A small network was shown many inputs. Here are its activations along a few directions, one row for each input.
Each table varies a few parts of the input and shows all the possible inputs, shuffled.
Descriptions start from the smaller parts, as in this example, which fits no table here: one of 2 separate values, together with either a single point or one of 9 places along a line or (one of 4 places along a line, together with one of 8 places around a ring).
Shared parts are said once, and a part with two or three values counts as separate values.
(in the rows, 128 means zero)

Other details of the inputs vary at random and push rows far along two fixed directions, the same in every table; ignore that.

A family of inputs:
R1: [145 125 162  79 157 150 143  98  67  97 116 120 125]
R2: [153 123 144  93 114 148 124 111  59  93 106 121 113]
R3: [125 160 136 103 138 163 130 107 124 106  67 133 134]
R4: [163 137 117 114 113 147 149  97  74 111 122 119 134]
R5: [134 150  98 131  99 140 109 131 169 120  97 134 123]
R6: [109 102 132 173 142  87 111 166 147 159 183 144  96]
R7: [131 128 127 115  92 138 113 148 162 125 114 114 157]
R8: [130 151 150  95 103 144 114 150 237 110  77 106 180]
R9: [167 105 161  74 140 162 132 107  28  88 115 115 116]
R10: [165 106 145  79 124 160 135 100  27  88 116 111 114]
R11: [142 147 115 104  89 129 116 151 227 128  89  90 149]
R12: [ 91 124 135 175 162 107 111 144 160 163 167 162 102]
R13: [108  88 158 174 170  95 121 133  68 148 204 155  86]
R14: [146 157  94 111  85 127 121 141 223 125  89  93 154]
R15: [112 121  98 190 111 104 135 143 147 161 187 148 139]
R16: [117  94 131 172 143  92 114 164 146 173 195 130 110]
R17: [152 141 117  94  86 158 124 119 119  99  91 113 168]
R18: [145 117 126  85 143 152 159  81  20  99  99 121 129]
R19: [117 177 122 102 119 127 134 135 227 113  60 110 149]
R20: [114  77 153 167 175 100 129 132  74 150 213 143  90]
R21: [139 147 103 123  99 120 121 133 163 115 106 121 125]
R22: [ 87 117  97 182 145  77 137 139 139 171 165 151 110]
R23: [155 146 117 119 114 166 134  91  62  99 102 150 114]
R24: [102 122  96 163 135  93 142 136 159 173 148 124 135]
R25: [112 151 101 125 121 139 128 119 164 132  75 140 136]
R26: [118 148 150 105 124 138 126 137 183 124 105 123 169]
R27: [161 136 109  90 105 146 134 113 121  95  97 105 132]
R28: [ 96 123 121 174 156  93 140 142 152 173 173 128 124]
R29: [ 93 119 139 170 162  83 124 146 151 160 183 151 102]
R30: [151 122 156  97 131 169 109 117  62  99  99 138 111]
R31: [113  76 149 171 145 111 114 151  58 160 211 153 118]
R32: [142 125 169 101 146 168 114 105  69  95 100 140 115]
R33: [ 99  96 129 174 180  97 149 123  63 159 203 145  96]
R34: [112 160  99 110  94 132 136 140 225 133  65 110 190]
R35: [127 127  89 169 122  98 144 137 167 149 171 133 112]
R36: [148 125 140 101 115 168 112 109  59 100  99 134 109]
R37: [129 163 139  97 125 127 128 140 237 128  87 101 159]
R38: [116 115 144 153 144 103 119 150 183 154 162 119 126]
R39: [ 90 132 124 164 136 109 136 149 170 160 151 134 153]
R40: [164 140 127 103 117 153 149  84  27  86 110 138 115]
Each input here is: one of 5 places along a line, together with one of 8 places around a ring.
Q: The inputs of R34 and R25 match in every part but the place on the line of 5. If R8 is changed in the same way as R34 into R25, which row does it become?
A: R32
Q: The inputs of R4 and R23 match in every part but the place on the line of 5. If R37 is changed in the same way as R4 into R23, which row does it become?
A: R12
Q: Change only the place on the line of 5 in R11. List by row number the other rows that result.
A: R2, R7, R10, R36
Q: Change only the place on the ring of 8 in R13. List by row number the other rows that result.
A: R2, R6, R19, R21, R22, R29, R40
Q: Change only the place on the line of 5 in R21. List by row number the other rows that result.
A: R5, R14, R17, R27

A family of inputs:
R41: [101 132 111 168 123  99 112 163 223 164 146 136 129]
R42: [131 122 130 132 127 114 126 144 160 139 144 114 131]
R43: [125 110 141 138 139 128 129 121  70 136 156 136 128]
R44: [123 123 137 131 152 127 135 111  72 126 137 141 107]
R45: [120 125 127 142 125 115 116 147 158 137 137 131 118]
R46: [110 114 128 157 148 118 128 131 109 148 162 146 113]
R47: [130 107 142 132 138 130 124 124  71 125 151 139 114]
R48: [122 114 141 137 147 129 138 118  72 135 152 135 126]
R49: [134 167 126  89 113 138 137 127 206 109  65 102 161]
R50: [158 164  91 115  82 148 139 110 147 101  90 123 145]
R51: [149 150  80  98  87 146 142 109 125 109  68 108 146]
R52: [167 147 145  61 110 168 126 112 129  81  62 102 143]
R53: [127 115 140 135 139 134 122 119  69 128 143 143 113]
R54: [137 102 142 131 142 127 129 121  70 127 162 130 112]
R55: [ 97 139 107 164 136  92 126 155 227 161 142 135 124]
R56: [148 157 140  69 122 161 140 101 128  87  59 110 152]
R57: [129 105 144 133 137 125 130 126  68 129 160 132 124]
R58: [152 148 140  72 104 159 125 121 149  88  67 106 155]
R59: [ 98 134 111 168 131  98 122 160 225 162 148 131 134]
R60: [100 121 115 172 128  98 117 157 192 165 163 138 128]
R61: [122 116 138 140 147 132 130 117  73 130 144 143 110]
R62: [137 106 141 134 140 128 123 122  73 126 156 133 101]
Q: What is each input in this table made of?
A: either one of 2 separate values or (one of 4 places along a line, together with one of 5 places along a line)
